A small network was shown many inputs. Here are its activations along a few directions, one row for each input.
Each table varies a few parts of the input and shows all the possible inputs, shuffled.
A made-up example of a description, with smaller parts first: one of 8 places around a ring, together with either a single point or one of 9 places around a ring or (one of 3 separate values, together with one of 4 places along a line).
Shared parts are said once, and a part with two or three values counts as separate values.
In the rows, zero is written as 128.

Other details of the inputs shift rows strongly along three fixed directions, in all tables alike. That doesn't count.

A family of inputs:
r1: [152 124 132 115 132 115 113 138 117 145 138 126 118]
r2: [137 152 173 115 130  85 131 145 119 101  93 105 160]
r3: [145 133 132 158 119  94 122 132 119 136 121 136  87]
r4: [147 113 119 177 114 124 123  97 143 115 121 139  79]
r5: [120 125 151 134 103 103 122  89 163 114 100  96 114]
r6: [147 107 118 150 124 114  98  96 161 142 135 137  61]
r7: [ 94 125 106  90 132 178 136 128 127 143 165 122 154]
r8: [137 149 154 111 132 109 134 150 112 118 101 113 153]
r9: [138 152 161 133 128  98 142 151 112  94  71 121 164]
r10: [141 149 147 107 138 119 137 162 103 136 114 125 158]
r11: [154 141 154 137 137 112 145 136 128  99 104 139 180]
r12: [148 129 124 156 122 108 109 122 125 133 122 139  65]
r13: [140 131 147 114 134 104 135 146 123 140 125 127 180]
r14: [122 140 110 114 143 158 141 174  84 165 169 147 150]
r15: [142 139 138 127 135 136 128 125 123 129 140 128 118]
r16: [140 145 125 121 144 135 142 175  89 143 127 148 151]
r17: [171 116 113 124 131 109 117 147 112 180 157 148  83]
r18: [135 110 107 168 113 123 107 104 140 125 129 140  53]
r19: [137 131 137 133 121 111 108 112 135 129 120 118  78]
r20: [126 134 151 101 141 123 125 132 131 107 113 117 183]
r21: [ 91 123  92 103 150 191 145 136 120 128 157 142 162]
r22: [126 118  72 112 155 179 121 154  99 169 193 168 118]
r23: [170 139 145 139 125  77 138 169 108 147 111 148 155]
r24: [146 129 147 123 130 126 131 119 136 115 128 118 142]
r25: [ 87 136 103 108 132 185 145 140 112 136 154 133 151]
r26: [ 65 133 133 128 107 163 155 107 150  81  96 102 179]
r27: [ 73 141 137 123 123 190 149  96 146  66 110 102 168]
r28: [ 97 115  87 109 148 186 127 124 123 128 172 145 128]
r29: [133 139 135 122 120 124 127 139 120 150 136 127 118]
r30: [155 144 140 122 143  96 137 188  84 133 125 142 179]
r31: [138 132 133 105 131 124 132 139 123 132 118 118 155]
r32: [170 145 154 123 126  84 133 164 104 150 107 133 129]
r33: [142 139 158 111 124 100 130 135 130 109  91 107 161]
r34: [108 147 135 117 139 137 133 148 107 112 127 124 158]
r35: [128 124 121 157 112 127 125 109 141 134 113 133  67]
r36: [103 140 131 101 133 145 138 136 116 136 139 115 160]
r37: [101  96  57 107 152 217 110 115 131 181 220 157  85]
r38: [132 112 108 157 120 116 123 126 124 139 143 138  88]
r39: [132 117 146 136 120 110 122 103 160 122 104 121 123]
r40: [ 91 119 138 132 103 131 110  64 181  89 111  88  87]
r41: [113 133 123 123 129 143 149 148 113 119 116 134 167]
r42: [189 121 141 139 136  67 102 146 123 160 141 144  95]
r43: [ 88 129 148 125 117 131 132  89 157  93 108  92 120]
r44: [180 123 125 138 132  89 130 162 107 157 125 157 127]
r45: [ 93 121 106  91 140 173 132 124 123 138 171 118 151]
r46: [102 123 146 156 106 105 130  78 174  83  86 102 121]
r47: [ 58 129 127 124 112 168 151 101 146  83 108  96 185]
r48: [115 115  99 136 129 149 128 120 132 148 162 141 117]
r49: [159 107 135 155 126 114 107  87 163 128 132 134  87]
r50: [129 125 123 134 134 116 121 131 127 120 135 136 131]
r51: [119 111 108 160 116 134 119 102 144 112 115 130  81]
r52: [155 112 123 136 124 105 115 123 140 162 142 142  99]
r53: [162 125 116 138 130 114 136 164 100 147 121 150 130]
r54: [ 91 107 124 137 113 139 115  64 181 111 131 102 100]
Description of these inputs: one of 6 places around a ring, together with either a single point or one of 8 places around a ring.
- Changing only the place on the ring of 6 turns r54 into r46. The same change can be made to r20. Which row results? => r28
- Changing only the place on the ring of 6 turns r3 into r43. The same change can be made to r9. Which row results? => r8
- Change only the place on the ring of 8 in r47. List by row number the other rows that result. => r18, r26, r30, r38, r41, r51, r53
- Which other rows agree with r40 in the place on the ring of 6? List them by row number. => r1, r5, r7, r17, r24, r31, r33, r45
